Each row has a name. Each question is about the rows just above it. Places in a row count from 1.

J_235: -19.1 85.6 79.7 42.2 -44.8
J_691: 61.0 37.8 53.2 33.5 -43.2
J_750: -6.1 61.8 73.9 77.0 0.0
J_528: -40.2 68.6 4.3 36.7 -5.3
J_881: 52.5 -31.4 -37.9 -20.6 37.7
J_969: 91.8 11.6 9.0 -14.4 13.7
J_49: 68.6 -40.2 -46.5 31.9 -30.9
J_623: 25.4 -6.0 13.4 16.7 7.1
J_450: -44.5 37.8 53.2 33.5 -43.2
The next 2 entries after 68.6 -40.2: -> -46.5 31.9
Give the next 2 entries after 68.6 4.3. -> 36.7 -5.3

